Each row below holds a small network's activations on one input, seen along a few directions.
In each table, some parts of the input vary, and every possible input appears once, in random order.
A made-up example of a description, with smaller parts first: one of 8 places around a ring, together with either a single point or one of 9 places around a ring or (one of 2 separate values, together with one of 6 places along a line).
Shared parts are said once, and a part with two or three values counts as separate values.

Other details of the inputs shift rows strongly along two fixed directions, in all tables alike. That doesn't count.

A family of inputs:
row 1: [-29  -7  36 -32  -7  51 -60  -5 -18 -12 -17  12]
row 2: [-40  35  37  50  -5   1 -13 -25   7 -18  40  13]
row 3: [ 16 -39  36 -39 -14  33 -56 -16  13  19  16  28]
row 4: [  2 -13  21 -23 -22  41 -72  -8  13  -3  -2  47]
row 5: [ -3  28  40   3  11 -46  -9 -26 -40   3  50  -4]
row 6: [-12  19 -15  48   7 -19  79   5  36  -8 -12 -23]
row 7: [-40  44  17  53  -6  12 -16 -35   8  -2  38   0]
row 8: [-13  47   4  46 -17  -5 -25 -18   8   5  54  19]
row 9: [ 24 -38 -23 -53  12  -1  24  30  -7  15 -58  -6]
row 10: [-42  55  15  35  -4   8 -15 -30 -25  -4  31 -20]
row 11: [ -2  14   0  21  16 -31  89   5  -2  -7 -11 -35]
row 12: [ 23 -33 -44 -28 -16   0  -4  49   9  -3 -64  21]
row 13: [-18  48   7  17   6 -26 -25 -21 -34  17  43 -20]
row 14: [-13  39 -55  27   0 -40  53  20 -11  -3 -21 -22]
row 15: [-11  35  11   9   7 -31 -15 -33 -38  25  50 -24]
row 16: [ 25 -32 -37 -25 -13  26  17  26  44  13 -48   7]
row 17: [-15  22  15  27  35  11 -10 -24 -30 -31  68 -35]
row 18: [ 24   8 -22  33  -4 -41  82  10  31   8  12  -7]
row 19: [-19  27 -19  58   3 -14  73  15  33 -20 -18  -3]
row 20: [-38  54  26  35  -1   3 -14 -21 -26 -10  33 -10]
row 21: [ -1 -24 -15 -35   6  34  27  21  10  -1 -70 -22]
row 22: [-18  -6  12 -43  -7  25 -77   4 -29   1 -13  23]
row 23: [-12 -20  34 -43   3  47 -44 -31 -18  19  -7 -15]
row 24: [-17  25  63  11  10 -21   6 -36 -28 -10  45 -14]
row 25: [  6  -8  -7 -25 -19  25 -89   5 -17  19  -4  28]
row 26: [ 13 -58 -30 -16  33  45  26  27  38 -32 -33 -10]
row 27: [  3  -9 -18 -25 -23  30 -89  -5 -16  25  -6  18]
row 28: [-10 -30  56 -49   5  37 -42 -18 -20   4  -4  -1]
row 29: [ 19  18  31  17  -4 -52 -18 -22 -28  12  59   5]
row 30: [ -6 -22  -3 -34  -2  27  22  31   6 -30 -75   8]
row 31: [ 43 -55 -21 -44  -6 -12  15  36   5  14 -48   7]
row 32: [  3  25 -35  47 -16 -33  65  24  33 -18  -3  10]
row 33: [ -2   2   1  42  13 -30  91   2  32  -6  -4 -17]
row 34: [ 15   7 -54  21  40 -35  58  27 -17 -30  14 -35]
row 35: [ -5  -6  -6 -17 -26  53 -74 -16  16  18   2  27]
row 36: [-24  51  19  19  -1 -35 -27 -12 -37 -13  36   9]
row 37: [ 22 -38  42 -41 -12  29 -54 -20  11  13  12  35]
row 38: [ 34 -34 -48 -34  -9   3   2  37  12  20 -57  -2]
row 39: [ 27  -1 -53  41  24 -21  65  22  31 -28  32 -19]
row 40: [ 27 -32  15 -43  -8  14 -71  -7 -19  36  10  15]
row 41: [ 19  13 -17  32  20 -22 -36  -9 -29 -10  83 -17]
row 42: [ 20  10 -35  32  -9 -37  80   1  32  12  10 -16]
row 43: [-23  11  59  33   6 -13   4 -38   5  -2  54  -1]
row 44: [  3 -28  33 -59   5  13 -59  -8 -31  17   0   9]
row 45: [ 41 -46 -45 -41  -9  -2  14  25   8  29 -50  -6]
row 46: [  4 -15 -43 -37   0  12   5  43  -4   0 -72   8]
row 47: [ 28 -32 -37 -30 -14  -4  -3  44   8  -9 -68  27]
row 48: [ -7   5 -11  40   9 -26  89  -7  33  -1  -6 -26]
row 49: [-34  37  43  48  -3  -3 -12 -28   6 -23  38  19]
row 50: [ 13 -57  18 -29   9  18  42  11  36 -11 -57  13]
Description of these inputs: one of 5 places around a ring, together with either a single point or one of 9 places along a line.
- Changing only the place on the ring of 5 turns row 46 into row 19. The same change can be made to row 9. Which row results? => row 33
- Change only the place on the line of 9 in row 1. List by row number the other rows that result. => row 10, row 11, row 20, row 21, row 23, row 24, row 28, row 30
- A walk changes only the place on the line of 9. It starts at row 47 and steps to row 12. List the rest of the walk in order. => row 25, row 27, row 38, row 45, row 40, row 31, row 29
- Change only the place on the ring of 5 in row 39. List by row number the other rows that result. => row 17, row 26, row 34, row 41

A family of inputs:
row 51: [-19  39  24  39  -5 -21   4 -22  -6  -3  41  -1]
row 52: [-16   4  30  -8   5  31 -56 -26 -14   0  29   3]
row 53: [-11   2  39  -3 -11  25 -55 -28   0  10  27  18]
row 54: [ 16 -15 -22  -2  10 -19  57  22   8  -8 -27 -15]
row 55: [ -8  -4  32  -5   2  32 -54 -29  -3   5  36   7]
row 56: [ 19 -17 -22   3   9 -19  60  19  16  -4 -21 -13]
row 57: [-26  45  24  36  -4 -19   0 -22 -15  -3  38  -5]
row 58: [ 16 -74  10 -95  -4  67 -67  14   2  15 -73  25]
row 59: [-25  39  20  46  -2 -10   0 -23  -1 -10  44  -2]
row 60: [ -1  -5 -24  16   0  -1  56  21  32 -15 -34   0]
row 61: [ 30  -8 -57  -2  -4 -31  37  38   7   4 -28  -1]
row 62: [-25  10  32   0  -4  34 -59 -25  -6  -1  20  13]
row 63: [-17  37  24  39  -5 -20   4 -23  -2  -2  43   1]
row 64: [  0  -3 -26   5  11  -4  55  21  11 -16 -31 -17]
row 65: [ 22   0 -57  -4  -3 -30  34  38  -6   2 -34  -7]
row 66: [-12   0  32  -8   3  30 -55 -26 -11   0  32   5]
row 67: [  5 -66  11 -83 -10  79 -68  15  12   9 -78  31]
row 68: [ 14 -11 -18  -2   2 -24  57  21   9  -4 -31  -8]
row 69: [ 12 -12 -24  -3  12 -18  56  23   5  -8 -31 -17]
row 70: [ 25  -3 -57  -3  -3 -31  34  38  -2   3 -33  -5]
row 71: [-15  32  19  39   7 -14   3 -25  -5  -7  56 -10]
row 72: [-16  39  24  26   2 -32   1 -23 -26   3  44 -12]
row 73: [ -4 -62   6 -76  -6  89 -69  14  14   3 -75  26]
row 74: [-18   2  33   4  -7  35 -56 -29   7   4  28  16]
row 75: [ -6  27  22  31   8 -28   3 -23 -15   1  57 -12]
row 76: [ 32  -8 -56   2  -6 -32  38  34  11   6 -24  -3]
row 77: [  5  39 -12  30  -6 -41 -19  -9 -26  10  54  -3]
row 78: [ -1  -5  38 -14  -5  13 -54 -29 -11  16  33  12]
row 79: [ 16 -13 -19  -2   3 -24  58  21  14  -2 -30  -6]
row 80: [  9  -9 -23  -4  12 -17  55  23   1  -8 -32 -20]
- What do these inputs look like to the network? => one of 5 places along a line, together with either a single point or one of 5 places around a ring
- Changing only the place on the line of 5 turns row 77 into row 70. The same change can be made to row 54. Which row results? => row 69
- Change only the place on the line of 5 in row 57. List by row number the other rows that result. => row 51, row 53, row 63, row 67
- List by row number the other rows that have the place on the line of 5 in common with row 72. => row 57, row 64, row 65, row 73, row 80

A family of inputs:
row 81: [-14  28  32  57  12 -27  40 -19  10 -19  54  -8]
row 82: [ 34  -2 -36  -3  -3 -48  48  25   3   6 -20   1]
row 83: [  6   7  14 -19 -14 -10 -57 -23 -20  30  38  14]
row 84: [ 33 -42 -32 -40   0  13 -25  19   3  27 -28   4]
row 85: [-33  23  12  36 -26  47 -54 -23  25  -7  22  41]
row 86: [  0 -46  21 -29  -8  39   4   1  33   5 -44  14]
row 87: [  7 -46   8 -24   4  50   0   2  35   5 -36   4]
row 88: [ 17 -26  -2 -48  -9  16 -14  18 -10   3 -49   9]
row 89: [ 35 -50 -34 -40   4  10 -27  21  -2  11 -23   5]
row 90: [ -4 -33  -9 -41  14  41 -10   9   4 -14 -43  -5]
row 91: [ 16 -30 -10 -49   2  24 -14  26 -10  -4 -38   5]
row 92: [-12   0  40   3   1  39 -34 -35  12   8  36   2]
row 93: [ 14  32 -21  34   6 -49  10 -11 -19   2  63 -14]
row 94: [-23  14  44 -13   2  16 -43 -28 -20   0  13   8]
row 95: [ -4 -32  12 -39   6  26  -8  11   2  -3 -57  10]
row 96: [ 13  -5  13 -12   2  -9 -64 -10 -27  17  48  13]
row 97: [ -7   5 -17   4  19 -14  65  24   6 -24 -29 -14]
row 98: [ -4  15  16 -11  -3  20 -54 -21 -27  16  31  -7]
row 99: [ 34 -40 -25 -51   3   8 -22  26  -2  10 -23  16]
row 100: [  6   0  16 -12 -12 -14 -61 -21 -22  32  37  12]
row 101: [  6   3 -23   7  -7 -34  58  23  -2   2 -34 -15]
row 102: [ 16  23 -75  33 -24 -25  17  46  32  -2 -25  16]
row 103: [  6   9 -25   0 -10 -30  59  22   0   0 -33 -14]
row 104: [-13 -26   6 -44  -2  32  -4   7   7   3 -55   5]
row 105: [ 14  -4 -38  12   8 -26  51  26  -4 -16 -20 -25]
row 106: [ 15   3 -19   9  -3 -39  56  26  -6  -7 -34 -10]
row 107: [ 15   0  20 -11  -8 -18 -63 -17 -26  24  35  16]
row 108: [-21  37  33  49  -5 -26  46 -29  16  -4  45  -8]
row 109: [  6 -11   6  22   2 -16  76   9  32 -15 -27  -1]
row 110: [ -5   6  28 -10   2   7 -56 -12 -34   2  34   4]
row 111: [-34  44  23  44   5 -36  31 -21 -12  -2  29 -16]
row 112: [ -4 -39  -7 -35  16  37 -12  12   4 -12 -44  -5]
row 113: [ 31  -2 -53   1   3 -31  48  24   7  14 -11 -12]
row 114: [-12  29  19  52   9 -18  39 -26  14 -20  57 -18]
row 115: [ -3   8  14 -12   1  16 -56 -21 -32   0  35  -6]
row 116: [ -5   9  18  -4  -2  16 -58 -20 -28  17  30  -8]
row 117: [-13  24  21  60  11 -22  37 -26  14 -19  56 -19]
row 118: [-27  48   6  41  13 -19  30 -20 -10  -4  37 -27]
row 119: [-25   8  30  -2  11  29 -49 -26 -15  10  20  -8]
row 120: [-25  73 -30  71 -27 -25  -7   5   0 -13  32   8]
row 121: [  6  -6   4  15   0 -13  77   9  33 -15 -26  -1]
row 122: [  6  -9  -3  16  11  -8  76  17  34 -24 -14  -5]
row 123: [-23  -3 -35  -7 -18  53 -32  22  26 -14 -64  34]
row 124: [-25   5  39  -8  14  20 -47 -19 -22  -6  24   5]
- Changing only one part turns row 83 into row 108. The same change can be made to row 107. Which row results? => row 109
- Changing only one part turns row 81 into row 96. The same change can be made to row 85. Which row results? => row 102
- What do these inputs look like to the network? => one of 4 places along a line, together with either a single point or (one of 2 separate values, together with one of 5 places around a ring)
- List by row number the other rows that have the place on the line of 4 in common with row 88. => row 91, row 98, row 101, row 103, row 105, row 106, row 110, row 115, row 116, row 120
- Change only the place on the line of 4 in row 89. List by row number the other rows that result. => row 105, row 112, row 117
- Change only the place on the ring of 5 in row 97. List by row number the other rows that result. => row 90, row 94, row 104, row 118
